Here are a small network's activations along a few directions, averaged over the inputs that share one value of a field.
Related values have similar rows: they may be neighbours, one step apart, or belong to one group.
(in the rows, 500 means zero)
Random noise pushes rows far along 2 fixed directions. That doesn't count. These rows show it; they differ only by the noise:
[490 461 547 565 426 465 356 513 470 519 432 457 406 436 409]
[743 761 438 608 548 524 719 454 512 413 477 467 308 431 543]
[669 590 513 635 487 514 662 478 485 458 468 422 429 492 513]
[587 585 501 577 476 487 490 489 488 477 449 465 359 428 459]


BOFA, 12 values:
moz: [438 620 500 371 469 445 338 471 547 458 617 608 494 449 588]
lizi: [433 580 451 315 504 448 259 478 620 562 432 610 388 374 568]
basab: [607 589 376 499 666 541 857 547 463 467 517 504 483 514 655]
zotag: [335 376 577 661 496 512 460 447 519 526 485 417 720 538 431]
kunu: [488 783 297 409 574 548 500 472 518 400 478 656 389 486 646]
gil: [667 656 363 523 666 577 863 491 408 380 646 442 554 599 634]
nanit: [516 541 403 444 625 574 731 490 606 424 594 622 607 488 561]
roku: [596 421 688 621 437 500 694 465 443 568 451 363 604 623 437]
nefal: [554 396 493 637 554 594 788 475 445 521 535 300 644 661 488]
gituk: [474 472 525 307 475 397 323 498 480 466 563 583 389 478 452]
bek: [401 214 555 341 435 515 267 566 505 532 484 628 413 450 433]
zami: [427 504 567 539 381 453 276 563 569 642 448 496 601 512 403]
Each value of BOFA is a pair of two hidden parts, and every pair occurs once (3 first parts, 4 second parts).
gituk and moz share the first part; gituk and roku share the second. Which value has the first part of roku and the second part of moz? -> zami
nanit and basab share the first part; nanit and zotag share the second. Which value has the first part of zotag and the second part of basab? -> nefal

NOSUL, 10 values:
lof: [585 408 691 566 328 444 417 437 564 537 496 467 555 580 404]
mezab: [172 487 466 479 492 439 276 488 549 574 463 576 568 483 398]
ginik: [ 74 101 503 460 468 427 246 581 402 607 364 447 621 597 245]
dorat: [442 328 543 586 480 595 616 529 485 526 534 480 912 687 692]
mos: [618 516 586 584 423 483 510 424 533 510 521 383 452 516 460]
zosu: [534 438 566 402 480 514 362 518 422 444 540 618 541 525 602]
sidu: [479 495 435 565 509 497 554 524 393 502 496 307 445 510 384]
kesu: [742 563 579 478 533 492 624 531 508 443 559 604 468 442 589]
tatur: [482 308 591 587 357 463 521 522 498 582 484 305 540 562 344]
nilen: [427 260 523 486 544 591 565 595 472 559 488 509 695 510 710]
The values of NOSUL form a ring.
A walk along NOSUL starts at dorat and steps to its neighbour nilen. Put mezab, ginik, mos, sidu in the order it reaches them. -> mos, sidu, ginik, mezab
How many steps from neighbour to neighbour lead from tatur to kesu, at the fewest? -> 3
